Each row below holds a small network's activations on one record, seen along a few directions.
Each row is followed by the record's values for the fields ZIVE, TIR, BAK, PIGU, NUGEL, MILOM.
A field that a record lacks is left out.
The largest differences between rows may come from other fields.
In the rows, zero is written as 128.
[120 115 130 125 137 138 134 102 109 129 136 146 132 131 109 131 116 107
 118 131 142 108 161 135 122 137 132 110 129 133 142 131 104 114 118 146
 102 158 122 148 163 154 150]  (ZIVE faz; NUGEL puzag; MILOM balem)
[117 119 115 133 121 138 138 108 109 116 158 157 119 145 101 121 127 113
 138 125 145 120 140 117  91 112 118 113 123 148 151 137 123 140 120 121
  99 157  91 129 143 158 152]  (ZIVE faz)
[ 97 105 118  87 109  89 117 141 127 146 131 138 193 100 121 107  81 123
 115 119 132 157 143 126 140 137 132 129  99 114 150 135 110 172 132 120
 149 146 114 170  89  92 134]  (ZIVE tole; TIR nog; BAK voto; PIGU dimap; NUGEL gagib; MILOM ninud)
[120 106 133  55 103  72 150 136 164 130 119 143 142 104 115 107 122 146
 135 131 118 109 117 119 116 153 193 124  65 121 130 126 136 178 143  88
 109 153 125 155 111  93 146]  (ZIVE dod; TIR daf; PIGU dimap; NUGEL gagib; MILOM kis)
[151 119 126 134 136  89 120 142 151 130 126 134 140  92 116  72 104 121
 151 125 145 119 135 136 111 123 173 137 109 162 140 150 121 136 103 113
 143 107 143 112 130 133 123]  (ZIVE dod; TIR nav; BAK busu)
[132  95 140  60 130  61 127 141 134 114 144 111 178 116 101  84 131 111
 120 130 115 166 150 130 140 128 137 102 121  88 143 138 103 162  96  79
 126 154 129 142 110  79 134]  (ZIVE tole; BAK voto; PIGU sil; NUGEL gagib; MILOM ninud)
[132 187 129 206 154 209 124  82 129 104 149 141  93 114 132 142 160 106
 142 131 127 131 153 156 144 153  89 146 165 158  55 110 167  59 162 104
 166 111 160  86 159 163 108]  (ZIVE tole; TIR mapo; BAK busu; PIGU sil)
[131 160 123 199 119 250 101 101 121 126 138 128  74 117 161 181 176 162
  97 136 148  88 152  87 120 123  83 114 170 151  73 115 101  60 189 166
 140 121 142  75 131 144 122]  (ZIVE baru; NUGEL gagib; MILOM kis)
[129 145 153 166 136 191 116 111 103 144 132 143 131 136 114 127 143 135
 120 137 161 132 173 136 113 134 136 126 144 157 131 121 122  98 118 134
  97 144 104 124 168 178 136]  (ZIVE faz)
[119 155 140 220 133 200 129 107 121 122 157 147  65 122 179 157 155 162
 122 114 142 101 129 114 137  99  79 115 177 130  89 136 133  63 163 150
 125  94 156  97 150 175  94]  (ZIVE dod; BAK busu)
[140 131 152 155 132 173  92 122 131 171 118 127 135 138 114 121 136 148
 139 128 141 122 146 146 114 118 147 131 163 155 139 124 132 127 134 132
 153 120 123 117 121 144 148]  (ZIVE baru; TIR nog)
[127 112 113  87  80  75 132 117 147 106 109 121 187  97 121 126  96 130
 135 108 129 143 135  98 128 108 140 127 109 125 122 118 132 138 132 129
 107 161 139 136 137 119  89]  (ZIVE tole; BAK busu; PIGU dimap; NUGEL gagib; MILOM ninud)
[134 144 142 141 117  88 157 149 135 129 126 148 132 119 111 130 138  99
 122 105 113 146 125 121 182 133 113 115 141 134 127 136 167 170 101 137
 127 126 150 141 135 123 164]  (ZIVE tole; TIR deniv; BAK busu; PIGU sil; NUGEL zanep; MILOM pozu)
[141 119 115 106 115  43 150 104 136 127 115 124 140 121 104  87 114 111
 123 114 148 112 113 138 115 134 187 125 110 115 124 143 112 181 104 138
 116 111 120 153 106 106 110]  (ZIVE dod; TIR guti; BAK busu; NUGEL puzag; MILOM gukiz)
[112 135 126  99 144 132 139 105 115 129  93 132 118 115 124 129 139 143
 156 146 117 120 125 124 150 126 132 133 116 136 122 105 142 171 124 163
 128 147 118 134 117 129 138]  (ZIVE dod; TIR deniv; PIGU dimap; NUGEL puzag; MILOM gukiz)
[109 126 126  96 124 115 119 108 117 128 146 157 149 129 116 123 108 110
 112 127 144 117 166 110 117 140 138 104 121 123 132 122 100 134 119 125
 106 161 123 137 153 145 159]  (ZIVE faz; NUGEL gagib; MILOM ninud)
[115  94 153 129 132  91 148 147 129 139 139 114 138 158 111 116 115 119
 144 111 122 155 122 108 115  93 111 136  74 147 157 129 123 150 124 114
 116 146  94 128  79 127 126]  (ZIVE dod; PIGU dimap)
[129 116 125 151 133 186  96 129 140 150 145 139 129  94 119 142 112 148
 147 155 142 139 146 157 127 127 129 159 138 140  99 121 151 149  85 140
 143 123 126 138 123 129 125]  (ZIVE dod; TIR deniv; BAK voto)
[106 134 100 141 119 155 121 141 135 129 122 126 119 155 147 136 121 150
 132 104 112 113 137 150 126 131 128 134 106 117 150 114 153 136 180  89
 138 138 127 111 142 133 146]  (ZIVE dod; TIR nog; PIGU dimap)
[128 139 120 149 143 156 129 117 123 135 124 159 151 102 107 132 123 119
 123 130  97 154  90 144 126 127  97 138 145  98 123 144 142 144 145 113
 109 111 125 132 143 126 125]  (ZIVE tole; TIR mapo; BAK voto; PIGU sil)
[127 125 144 179 148 213 121 103 125 152 139 112  94 141 130 175 146 135
  98 126 128 108 159 127 134 108  94 113 166 148 108 122 110  67 155 162
 139 132 150 103 127 150 118]  (ZIVE baru; NUGEL puzag; MILOM balem)
[117 106 142 134 129 119 149 134 132 132 103 131 120 136 154 150 151 119
 149 124 150 131 100 119 131 134 151 152  99 120 118 122 147 116 136 163
 120 139 120 132 140 110 144]  (ZIVE dod; PIGU dimap; NUGEL zanep; MILOM moku)
[162 149 147 118 125 128 128 148 135 108 120 133 114 145 139 124 131  96
 121 150 120 102 128 128 157 133 136 119 120 119 157 119 143 139 122 145
 122 128 110 139 113 102 120]  (ZIVE dod; TIR nife; PIGU sil; NUGEL zanep; MILOM moku)
[119 140 153 181 147 230 136 107 123 136 156 108  90 151 152 158 144 153
 105 128 118 108 137 129 113  87  90 116 160 127 114 122 129  65 160 151
 139 102 145 101 139 167 118]  (ZIVE baru)
[133 144 127 108 122 151 113 109 147 120 130 140 114 113 116 138 132 142
 121 118 129 126 120 110 110 145 149 108 128 139 107 120  97 148 154 131
 145 119 129 129 125 119 150]  (ZIVE baru; TIR mapo; NUGEL gagib; MILOM kis)
[103 118 116 122 126 120 120 138 144 156 115 110 121 148 106 133 127 117
 117 119 123 115 118 127 131 143 137 110 146 138 157 108 148 114 113 155
 132 121 133 130 134 122 156]  (ZIVE baru; TIR lofu; NUGEL zanep; MILOM pozu)
[130 164 147 159 139 155  93 128 113 123 116 114 131 126 165 115 112 142
 110 123 144 116  98 136 159 128  98 162 106 185 131  99 123  90 133 150
 116 113 119  91 116 145 151]  (ZIVE dod; TIR kesap; PIGU dimap)
[122 149 145 188 147 232 107  96  97 131 151 138 117 141 145 153 135 116
 109 146 163 100 160 134 128 146  77 119 142 152 104  81 140  59 130 135
 125 115 105 118 191 181 136]  (ZIVE faz)
[130 114 124 126 128 153 143 124 119 110 136 143 112 146 128 119 135  96
 114 119 147  99 141 129 112 155 134 114 122 131 133 119 127 121 117 160
 118 144  90 140 166 146 151]  (ZIVE faz; NUGEL zanep; MILOM moku)
[137  88 125 143 145 155 133 116 108 121 138 107 111 106 145 128 151 136
 105 117 132 131 142 132 122 140 119 110 133 132 123 149 106 137 115 150
 123 121 125 117 109 111 114]  (ZIVE dod; BAK voto; NUGEL puzag; MILOM gukiz)
[129 137 130 125 136 138 115 125 123 126 135 140  96 139 110 107 109 135
 146 136 115 135 122 130  92 109 138 112 124 156 163 144 114 114 143 134
 136 120 148 134 134 124 122]  (ZIVE baru; TIR nav)
[128 129 132 109  75  54 150 170 103 113 148 129 147 116 147 134 128 140
 148  90 124 146 103 100 126 113 116 147  89 133 142 138 126 136 115 116
 124 125 119 148 128 124 132]  (ZIVE tole; BAK busu; PIGU dimap)
[144  95 105 117  97 103 153 144 160 108 107 117 138 121 126 126 120 102
 139 117 151 120 108 114 104 131 150 145 125 118 119 121 137 147 109 164
 115 117 127 129 143 127  98]  (ZIVE dod; BAK busu; NUGEL zanep; MILOM moku)
[145 109 154 100 126  78 121 138 140 126 121  91 123 130 108 112 150 110
 140 157 123 129 120  99 128 148 130 136  96 105 148 136 123 147 122 141
 121 148 123 150 131 118 125]  (ZIVE dod; PIGU sil; NUGEL puzag; MILOM gukiz)
[ 86 113 115 122 135 119 147 145 122 144 104 143 147 121 158 124 131 118
 128 110 124 153 140 145 156 150 135 135 139 110 154 136 141 116 130 132
 147 119 116 160  98 126 168]  (ZIVE tole; TIR nog; BAK voto; PIGU dimap; NUGEL zanep; MILOM pozu)
[142 137 107 245 108 248  99 130 125 132 145 106  78  96 174 176 153 149
 119 144 153  95 158 121 141 104 106 142 193 172  66 128 125  46 168 136
 125 125 138  67 130 200 105]  (ZIVE dod; BAK busu)
[125 152 102 143 106 136 120 117 118 124 146 125 111 163 122 153 118 142
 109 128 121 122 117 131 111 117 139 120 132 123 128 111 133 105 149 119
 129  96 110 117 127 125 149]  (ZIVE baru; TIR guti)
[135 112 161 157 133 158 143 125 120 144 128 112 118 136 157 140 134 132
 118 113 128 115 135 118 140 126 103 136 108 152 121 122 101 113 161 165
 120 148 111 121  98 129 113]  (ZIVE dod; PIGU dimap; NUGEL puzag; MILOM gukiz)
[124 141 110 191 119 214 116  95 130 110 117  91 142 124 160 137 102 125
 130 123 139 115 160 145 157 132  74 128 152 165 115  72 174  84 188 116
 163 105 123 116 156 164  79]  (ZIVE tole; TIR nog; BAK busu; PIGU dimap)
[107 138  76 132 150 164 133 115 118 108 130 155 124  91  89 133 128 159
 150 134 133 168 109 130 130 101 109 120 126 134 114 143 147 138 137 120
 142 148  86 131 109 127 117]  (ZIVE tole; TIR mapo; BAK voto; PIGU dimap)
[151 127 126 119 135 139 144 143 131  93 129 115 136 131 150 127 161 119
 114 139 121 133 133 124 143 152 103 147 150  95 136 143 120 107 127 141
 152 124  99 142 115 129 127]  (ZIVE tole; BAK voto; PIGU sil; NUGEL zanep; MILOM moku)
[128 130 126 187 135 210 125 108 124 137 152 122  82 151 120 167 159 143
 118 121 126 122 142 112 104  84  80 116 159 163 118 127 127  90 158 136
 132 127 120  83 112 154 121]  (ZIVE baru)
[112 135 119 148 123 146 116 118 138 137 131 124 115 161 116 155 129 116
  89 119 135 112 113 136 146 132 152 112 157 132 134 111 137  82 128 149
 132 116 117 129 119 128 139]  (ZIVE baru; TIR guti; NUGEL zanep; MILOM pozu)
[137 138 159 171 130 181 111 130  89 115 133 111 140 106 144 121 150 138
 106 163 150 167 118 120 168 142  69 128 158 133 143 118 134  96 119 124
 147 118 128  98 168 118 106]  (ZIVE tole; BAK voto; PIGU sil)
[158 122 134 106 120  80 175 143 144 123 127 146 143 119 109 119 129 106
 131 156 110 125  89 120 129 165 169 118 101 109 144 121 160 160 122 147
 115 133 119 138 108 107 149]  (ZIVE dod; TIR daf; PIGU sil; NUGEL zanep; MILOM moku)
[155 190 151 185 126 175 120 138 128 144 157 131 116 109 133 132 145 132
 146 122 123 131 132 132 158 142  94 118 160 149  85 112 140  99 135 112
 148 123 130 131 155 146 107]  (ZIVE tole; TIR mapo; BAK busu; PIGU sil)
[135  92 131  60 106  18 156 163 123 145 110  99 130 113 113  95 129 112
 137 125 137 133 112 111  97 145 165 115  92 114 147 157 111 192  73 122
 125 137 133 165 120 121 115]  (ZIVE dod; BAK busu; NUGEL puzag; MILOM gukiz)

Which values does each new row have?
[120 117  99  99 118  83 124 152 165 135 141 164 131 119 110 104  99 137
 169 128 128 145 114 135  96 132 128 113 104 138 173 180 115 166 101 107
 117 118 103 132 110 107 120]  (ZIVE dod; TIR nav; BAK voto)
[144 134 140 163 138 184 102 110 111 128 138 152 127 135 140 125 130 127
 117 141 167 101 146 146 113 140  94 111 130 139 108  80 133  83 113 129
 117 128 105 125 166 171 158]  (ZIVE faz)
[128 165 148 181 127 182  99 101 117 158 119 115 122 150 108 150 147 154
 107 140 147 134 141 143 123 125 160 131 160 157 120 120 131  83 133 130
 120 110 113 119 124 148 118]  (ZIVE baru; TIR guti)
[134 140 166 151 150 177 133 119 129 121 157 121 123 151 162 134 132 118
 128 144 117 134 114 124 142  96 101 142 138  91 149 121 125 118 153 127
 141 129 143 113 150 151 112]  (ZIVE dod; PIGU sil)
[127 126 144 156 136 165 138 116 122 129 149 117 124 145 116 168 146 141
 122 125 110 134 133 113 100  86 127 146 145 153 131 132 112 115 142 139
 110 113 133 110 129 144 128]  (ZIVE baru)
[114  75 129  95 119  87 113 147 120 140 116 131 132 139 124 103 108 132
 140 139 115 138 103 120  94 125 117 131 117  96 139 153 150 149  99 120
 107  99 118 124 155 109 107]  (ZIVE dod; BAK voto)
[113 174  98 138 150 143 130 105 101 132 131 125 107 145 128 147 111 154
 144 124 145 132 120 123 148  94 132 123 114 108 119 104 154  93 144 126
 126 133 103 120 113 126 138]  (ZIVE dod; TIR guti; PIGU dimap)
[117 138 114 129  99 159 124 130 122 119 138 142 103 142 122 155 123 148
 126 133 104 125 129 126 117 115 106 141 140 139 137  94 143 143 136 134
 139  99 137 109 138 136 167]  (ZIVE baru; TIR deniv)
[128 152 146 178 135 202  95 113 122 165 109 120 130 149 118 140 147 150
 126 132 140 138 158 143 117 131 135 126 167 162 142 113 132 109 143 131
 144 111 130 115 131 157 126]  (ZIVE baru; TIR nog)
[144 149 145 155 141 155 121 116 136 127 137 128 122 114  90 145 122 128
 128 132 111 127 121 116 177 145 126 127 137 116 138 130 100 120 148 141
 131 145 136 132 140 135 123]  (ZIVE dod; TIR mapo; PIGU sil; NUGEL puzag; MILOM balem)
[139 147 137 144 142 146 133 107 136 131 125 146 119 113  98 141 120 111
 139 129 112 132 112 154 144 150 141 117 138 109 116 134 116 120 142 126
 122 163 155 112 116 137 135]  (ZIVE dod; TIR mapo; PIGU sil; NUGEL puzag; MILOM balem)
[120 119 105  68 115  90 155 141 113 128  88 113 141  86 115 119 132 118
 162 135 109 127 126 130 144 109 145 121 118 132 113 122 137 202 109 132
 120 143 115 171 109 142 131]  (ZIVE tole; TIR deniv; BAK busu; PIGU dimap; NUGEL puzag; MILOM gukiz)
[139 122 142 102 123  86 121 158 143 123 141 105 101 140 104 115 122 123
 157 136 126 135 128 118 117 113 112 137 110  86 145 111 140 111 116 100
 118 152 130 125 128 113 144]  (ZIVE dod; PIGU sil)
[126 133 125 135 141 140 128 133  91 114 160 154 114 136 124 133 110 119
 113 120 144 118 165 133  91 122 123 137 130 122 138 103 122 113 146 136
 105 136 108 129 178 138 156]  (ZIVE faz)
[128 146 139 182 142 222 108 100 106 146 160 150 120 144 144 136 139 118
 133 144 152  92 166 142 112 143  97 128 140 155  93  93 133  62 124 141
 126 132 110 113 183 175 136]  (ZIVE faz)
[130 107 146 105 132  83 127 123 137 133 104 114 129 128 108 127 137  94
 145 149 121 141 128 139 110 145 138 126 111  96 138 136 140 111 119 122
 105 162 161 123 117 127 133]  (ZIVE dod; PIGU sil; NUGEL puzag; MILOM balem)
[147 122 150 144 125 171 111 116 105 136 135 139 134 127 116 110 131 139
 113 131 164 115 149 137 119 135 129 112 129 148 137 117 125 110 115 129
  98 138 105 125 163 173 160]  (ZIVE faz)
[100 130 138 118 130 135 111 152  95 112 143 142 121 132 126 140 118 145
 141 113 111 134 130 154 132 121 124 163 118 132 121  86 151 149 152 145
 113 128 143 110 117 124 144]  (ZIVE dod; TIR deniv; PIGU dimap)
[106 138 136 143 133 173 124 109 128 136 139 120 124 156 140 129 118 138
 131 128 116 114 119 141 105 110 126 112 148 118 156 122 137 123 149 135
 154  98 143 137 133 151 138]  (ZIVE baru; TIR nog)
[139 131 142 114 122 127 148 137 135 120 114 133 109 122 118 123 134  97
 137 135 103 121 110 144 138 150 145 135 129 106 122 114 157 167 111 148
 126 149 129 111 115 119 155]  (ZIVE dod; TIR deniv; PIGU sil; NUGEL zanep; MILOM moku)
[112 150 117 139 168 169 128  96 115 129 103 144 117 113 108 153 130 152
 146 127 125 130 125 130 169 131 130 114 133 132 119 113 119  98 152 148
 135 148 129 122 130 148 118]  (ZIVE dod; TIR mapo; PIGU dimap; NUGEL puzag; MILOM balem)
[120  98 142 129 151 137 131 148 150 145 128 107 118 169 114 143 133 104
  94 118 121 132 141 123 131 117 123 108 136 133 134 112 138  96 111 146
 142 122 129 119 127 134 142]  (ZIVE baru; NUGEL zanep; MILOM pozu)
[123 112 129 145 151 107 157 128 132 129 114 158 138 141 136 130 168 117
 116  96 157 135 136 142 173 111 113 143 124 124 112 134 134  93 148 133
 153 112 143 137 140 138 136]  (ZIVE tole; BAK busu; PIGU dimap; NUGEL zanep; MILOM pozu)
